These are the activations of a small neural network, seen along a few directions. Each row is one input.
In each table, some parts of the input vary, and every possible input appears once, in random order.
Descriptions start from the smaller parts, as in this example, which fits no table here: one of 8 places around a ring, together with either a single point or one of 9 places around a ring or (one of 3 separate values, together with one of 6 places along a line).
Shared parts are said once, and a part with two or three values counts as separate values.

Rows:
R1: [ 13  49  66  -4  -8 -57 -45  15 -62  12 -29 -80 -57  23  26]
R2: [-19 -21 -47 -69  62  -6  16 -11 -31  -4  24   1 -16 -92  49]
R3: [ 38 -17 -35   3  57  -8  19   3 -56 -24  60  19 -59 -42  54]
R4: [-31 -22  -6 -66  38  -7  11  31 -39  -9   5 -71  30 -43  59]
R5: [-83  15   2  25   9  40   1  -1  16  22  22  63  24  76 -40]
R6: [ 20  11 -63   4 -27  58 -34 -51  67   9 -59  41  59  90 -79]
R7: [ -1   3 -16  21  -8  20 -45  -2  37  45  10  86  68  69 -61]
R8: [ 49  21  43   0  44 -68 -21  -3 -35 -47   5 -18 -74  15  44]
R9: [ 45 -43  26  59 -96  12  37 -25  52 -16 -45  27  24 -87  17]
R10: [  8  46  57 -54  -5 -14  -2  48 -62 -13  -6 -88   3 -10   7]
R11: [-104   10  -50   44   17   -4   47    3   -2    0   -5   18   11   68
  -95]
R12: [ 66 -52  24  38 -83  32  16  -6 115  24  17   2 -12 -67  19]
Question: What do these inputs look like to the network?
Answer: either one of 2 separate values or one of 4 places along a line or one of 6 places around a ring
Question: What sort of input is R7?
Answer: one of 4 places along a line
Question: A walk changes only the place on the line of 4. It starts at R6 and steps to R7. List the rest of the walk in order.
Answer: R5, R11

Rows:
R13: [-19  23  59 -18   8 -48   4  30 -56 -22 -14 -73 -22  -8  33]
R14: [ -1 -36 -29 -37  35   1  41  20 -25 -16  41 -21  -5 -87  49]
R15: [ 29 -21 -21 -43  57  -6   2  -8 -31 -25  32   3 -32 -60  74]
R16: [ 44  22  19 -30  47 -53 -38   5 -56 -11  10 -32 -55  -4  46]
R17: [-35   7 -55  13 -18  43  -7 -28  52  15 -41  38  62  79 -87]
R18: [  98  -51   36   70 -117   24   13  -30  111    4  -25   29    0  -76
   18]
R19: [ 29  50  60 -14  11 -44 -21  28 -69 -19  -4 -75 -56  24  22]
R20: [-31  -6  10 -37   9 -14  26  19 -42   0   3 -57 -15 -73  41]
R21: [-63  -4 -36  58  10  20  18 -13  39  16  25  75   0  72 -66]
R22: [-42   7 -38  43  -4  29  -1 -18  19  16  -5  89  48  71 -76]
R23: [ -8   8  -4  -6 -39  49 -36  -4  59  41 -22  25  76  62 -55]
Question: What do these inputs look like to the network?
Answer: either a single point or one of 4 places along a line or one of 6 places around a ring
Question: A walk changes only the place on the ring of 6. It starts at R14 and steps to R20. List the rest of the walk in order.
Answer: R13, R19, R16, R15

Rows:
R24: [-55  -3 -61  -4  51   7  18 -13 -25 -13   7  31  22  24 -27]
R25: [ 20  10  52 -13  17 -36   9  37 -62 -24  25 -52 -45 -43  61]
R26: [  0 -18 -32  29 -16  27  14 -15  52  17  17  35  -5   7 -26]
R27: [-43   3 -27  -9   9  29  -2   7  19  29  17  16  30  33 -40]
R28: [ 50 -13  -2  17 -48  39 -16 -21  63   9 -25  26  38   8 -17]
R29: [-36 -21 -35  13  24  16  24  -4   2  -1  26  63  21  -7  -6]
R30: [  0  24  -6  -7  -6  20 -35   0   4  21 -13  20  40  54 -41]
R31: [  7   3  15  57 -59   6  -4 -23  48  14 -33  25   2  30 -41]
R32: [ 12 -14  19  42 -78  27  -1 -22  74  10 -44  12  33  10 -30]
R33: [ 50 -23  23 -37   1 -29   0   3  -8 -13  -1 -51 -25 -90  78]
R34: [-39  26  18  19 -35   7 -18   0  17  26 -36   5  36  57 -57]
R35: [ -5 -48 -41   5 -19  38  33 -20  48  -3  -4  46  37 -50   0]
R36: [  0  32  26 -38  43 -39  12  26 -81 -38   6 -78 -49  -9  35]
R37: [ -2   9  24 -60  42 -36 -16  17 -66  -1  12 -60 -33 -46  69]
R38: [ 46   2  -8  30 -30  17 -20 -23  35   9 -13  40   8  29 -26]
R39: [-38  33   3  23 -11  -8 -13  -3   3   7 -43   0  16  85 -62]
R40: [  5 -31 -25  12 -37  45  13 -13  78  13   2  24  27 -14 -15]
R41: [ -4  30 -21  -4  14   2 -29  -5 -10  -3 -19  14  19  84 -49]
R42: [-52 -11 -46 -14  27  22  16  -2 -12  11  13  40  42  -6 -21]
R43: [-48   7 -42  -2  32  15   5   1   6   9  10   8   9  62 -47]
R44: [ 57 -16  37 -17 -25 -20  22  22 -16 -22   1 -64 -18 -83  56]
R45: [ -4  23  12 -57  68 -46 -10   7 -72 -28   6 -65 -57 -16  58]
R46: [ 13   2  37 -33  43 -44 -12  18 -54 -15  24 -40 -54 -48  84]
R47: [-27 -11 -12  20   7  23   6   4  35  18  34  38   8  32 -26]
R48: [ 43  -8  21 -21  23 -45  -6   0 -34 -17  11 -40 -65 -74  71]
R49: [  4  18  38 -42  17 -28   5  38 -75 -10  13 -73 -24 -40  46]
R50: [ -8 -31 -50  23   2  20  31 -24  21  -2  10  60   5 -31  -9]
R51: [-17  14  36  48 -40  -3 -12  -6  33  14 -19  29  17  54 -40]
R52: [ 50   0  34   0  -4 -36  15  19 -42 -25  12 -53 -57 -67  49]
R53: [ 21  10  13  21 -12  10 -28  -6  19   9   3  45  21  54 -26]
Question: Changing only one part turns R46 into R37. The same change can be made to R25. Which row results?
Answer: R49
Question: What do these inputs look like to the network?
Answer: one of 5 places along a line, together with either one of 2 separate values or one of 4 places along a line

Rows:
R54: [-42  65  -5 -36  71 -28 -48   9 -84  -5 -14  -3  11 109 -35]
R55: [-40  -5 -56 -17  -9  65  13 -24  30  19  -8  31  64   6 -53]
R56: [ -9  -7 -13  -7 -48  26  -7   0  75  20 -44   4  59  32 -56]
R57: [ 17  16  13  56 -50  26  -6  -8  40  14  -7  54 -15  51 -47]
R58: [ 48 -19  24 -23  -4   3 -28  15  -4   9  31  11  12 -41  46]
R59: [-32   7  37 -34  20 -14   2  27 -21  16  39 -41 -28 -14  43]
R60: [  8   3 -10 -23  31 -16   6  21 -30  12  28 -41 -34 -19  15]
R61: [-41  10  52  -7   2 -25  15  27 -39  -9  -5 -48 -21 -37  31]
R62: [-57 -33 -58  32  13  36  26  -5  20  10  13  70  40  28 -24]
R63: [ 30  -6  -4 -21  33   2  11  10  -1 -24  29 -29 -36 -11  26]
R64: [ -5   5  -3  -1   1 -33  20  18 -49 -15  -8 -49 -24 -34   8]
R65: [-27 -11 -20  53   6  -4  11 -24  42   8  22  83   8  27 -52]
R66: [ 32 -13  -3  -4  -5 -23   4 -35 -12 -22 -37  -9 -26 -42  35]
R67: [ 18   3  22  53 -60  20 -25 -19  61  25 -26  -3  25  60 -41]
R68: [ 20  -1   7  -2   2 -18  31   1 -21 -47  -5 -35 -23 -25  20]
R69: [ 44  -5  39   1 -24  -9  -1   8 -19  -5  -9   9  26 -57  40]
R70: [ 39 -10 -21 -20  24  -7 -23 -21  13  -5   1  -3 -37 -32  44]
Question: What do these inputs look like to the network?
Answer: either a single point or one of 6 places around a ring or (one of 2 separate values, together with one of 5 places along a line)
Question: Which other rows does R66 become when the choice among 2 separate values takes its other values? List them by row number.
Answer: R70
